A small network was shown many inputs. Here are its activations along a few directions, one row for each input.
In each table, some parts of the input vary, and every possible input appears once, in random order.
A made-up example of a description, with smaller parts first: ring(5) and (point or ring(9) or (values(3) and line(6))).
Shared parts are said once, and a part with two or three values counts as separate values.
In the rows, 128 means zero.

Other details of the inputs vary at random and push rows far along two fixed directions, the same in every table; ignore that.

A family of inputs:
r1: [123 134 142 131  75 190  89 119 160  97  76 126 145]
r2: [129 155 156 122 113 118 115 131 128 118 146 127 153]
r3: [127 165 136 115  80 162  88 119 145  90 102 141 148]
r4: [137 131 114 106 118 182  94 124 151  78  74 146  91]
r5: [124 165 101 108  96 160 113 111 122 149 128 147 158]
r6: [144 123 117 118 147 123 154 124 107 163 124 129 122]
r7: [153 115 166 149 192  79 182 141 104 130 163 104 107]
r8: [125 120 115 114 155 104 146 122 101 160 157 117 139]
r9: [126 118 108 132 176  96 140 124  98 139 162 124 109]
r10: [118 107 124 105  88 166 104 129 157 101 127 141 126]
r11: [123 132 115 165 125 162 126 142 128 139 126 131 139]
r12: [119 112 130 145 138  82 149 155 107 120 127 150 118]
r13: [127 115 160 113 100 153 148  71 134 180 170  91 180]
r14: [134 142 143 133 143  71 176 103  96 207 212 108 163]
r15: [153 175 110 128  89 137 118 119 138 111 149 125 152]
r16: [118 110 168 129 181  56 144 158 107 121 139  93 119]
r17: [142 115 145 107 132 130 136 123 137 121 116 122 105]
r18: [111 123  83 101  75 186 106 122 139 113  89 172 134]
r19: [ 91 172 121 155 211  16 143 158 101  67  49 101  35]
r20: [171 104 134 116 113 164 147 117 124 206 201 134 155]
r21: [115 127 107 134  86 185 105 122 148 154 111 134 146]
r22: [117 132 123 149 102 160 101 153 137 125  85 142 137]
r23: [134 148 151 149 161  54 164 138  88 162 171 120 145]
r24: [121 165 113 105  98 173  84 107 145  96 111 137 127]
r25: [117 126 138 128 156 127 118 159 128  94 126 111 120]
r26: [170 100 173 133 149  89 183 125  96 205 213 123 166]
r27: [118 120 112 130 162  93 138 142 108 139 138 121 111]
r28: [115 160 141 122 160  69 150 105 104 125 129 103 121]
r29: [128 147  88 164 183 119 124 194 114  71  29 148  45]
r30: [171 139 105 127 109 151 124 143 145  93  98 133 106]
r31: [123 114 131  95 113 169  91 137 146 125 141 116 133]
r32: [126 162  99 126 123 146 110 118 118 134 129 141 128]
r33: [136 108 130 144 110 156 136 111 126 199 186 116 161]
r34: [136 126 127  99 120 158 123 118 141 108  87 130 109]
r35: [120 128 126 125 101 189  99  94 150 114 114 118 132]
r36: [138  97 193 118 153  70 165 110 103 167 206  76 170]
r37: [108 104 140 140 189  41 171 114  99 104 140 102  85]
r38: [128 110 159 109  65 190 124  76 157 178 181 105 190]
r39: [147 124 105 109  94 191 112 134 144 143 108 157 126]
r40: [116 127 130  90  97 179  78 126 172 116 101 132 148]
r41: [115 112 136 116 112 123 123 115 158 106 113 147 130]
r42: [122 132 141 131  99 164 105  97 170 135 104 124 155]
r43: [137 124  96 118  64 168 112 129 159  84 123 146 138]
r44: [122 136 132 152 218  40 146 158 125  73  31 124  29]
r45: [127 130 106 121 138 133 109 135 141 138 123 154 134]
r46: [107 144  87 132 144 138  76 192 131  56  39 163  79]
r47: [139  91 124 122  91 142 150 112 125 188 208 144 162]
r48: [128 139 127 138 159 110 110 164 131  42  13 137  52]
r49: [129 152 160 160 195  39 178 131  89 131 180  96 121]
r50: [126 106 153 137 139 107 160 129 124 116 174 123 142]
r51: [128 152 118 147 161  81 150 140  98 162 158 119 113]
r52: [115 117 136 113 162 108 121 125 118 114 131  96 108]
r53: [126 131 143 144 105 180 116 124 150 120 133 118 153]
r54: [138 119 124 117 103 161 105 134 127 134 144 145 163]
r55: [119 138 104 140  90 189  92 119 166 148  86 156 150]
r56: [108 104 148 122 166  51 180 107 104 123 138 104 117]
r57: [127 144 157 146 193  30 172 123  91 151 179  86 104]
r58: [135 103 129 123 107 126 150 103 135 179 181 160 169]
r59: [119 102 162 125 130  88 145 137 125 112 148 126 139]
r60: [ 98 143 133 162 161  99 107 173 132  57  21 116  70]
r61: [116 127 127 134 109 174  98 127 153 118 101 112 114]
r62: [147 122 152 111 117 154 109 149 144  96 100 143 117]
r63: [153 117 115 125 140 146 138 113 114 154 142 135 118]
r64: [122 128  97 137  99 195 100 107 139 138 116 142 133]
r65: [119 129 103 115  71 211 102 107 147 161 110 138 166]
r66: [121 109 151 123 103 121 129 123 136  90 116 135 136]
r67: [104 121 143 109 171  80 137 130 111 119 109  83 112]
r68: [ 80 127 103 131 145  96 112 160 141  36  25 135  50]
r69: [152 129 120 128 115 154 117 143 128 122  88 151 120]
r70: [128 153 158 136 170  49 154 104 120 148 154 110 133]
r71: [132 156 139 149 151  65 152 128  92 149 146 125 136]
r72: [148 108 115  99  86 196 110 114 138 184 213 146 179]
r73: [115 120 113 164 166  83 164 160 102 109 129 143  99]
r74: [116 107 118 156 192  43 178 127  81 135 152 121  89]
r75: [142 104 137 118  65 164 134 108 130 157 179 161 189]
r76: [125 165 115 158 160  94 146 149 100 129 140 132 121]
r77: [123 139  91 136 140 162 103 166 130  92 113 156 113]
r78: [156 122 121 122 125 149 131 122 143 168 126 157 139]
r79: [169 104 153  92  89 200 122 106 154 163 189 129 158]
r80: [ 89 130  69 132 113 140  98 167 139  65  30 169  68]
r81: [164 102 154 138 136  58 182 103 111 171 248  71 166]
r82: [105 122 122  89 102 173  80 140 157 101  92 119 122]
r83: [156 124 138 146  92 144 147  94 138 161 188  90 177]
r84: [120 170 107 140 143 103 118 132 129 136  98 150 121]
r85: [130 129 122 136  63 202  94 120 148 141 110 148 169]
Description of these inputs: values(5) and (point or (values(2) and ring(8))).
The inputs of r19 and r68 match in every part but the values(5) part. If r23 is changed in the same way as r19 into r68, which row does it become?
> r12
The inputs of r74 and r64 match in every part but the values(5) part. If r56 is changed in the same way as r74 into r64, which row does it become?
> r13
Change only the values(5) part in r24. List by row number the other rows that result.
> r4, r35, r37, r52
Change only the ring(8) part in r32. List by row number the other rows that result.
> r5, r14, r23, r51, r71, r76, r84
Change only the values(5) part in r29. List by row number the other rows that result.
> r11, r73, r76, r77
Change only the values(2) part in r31. List by row number the other rows that result.
> r72
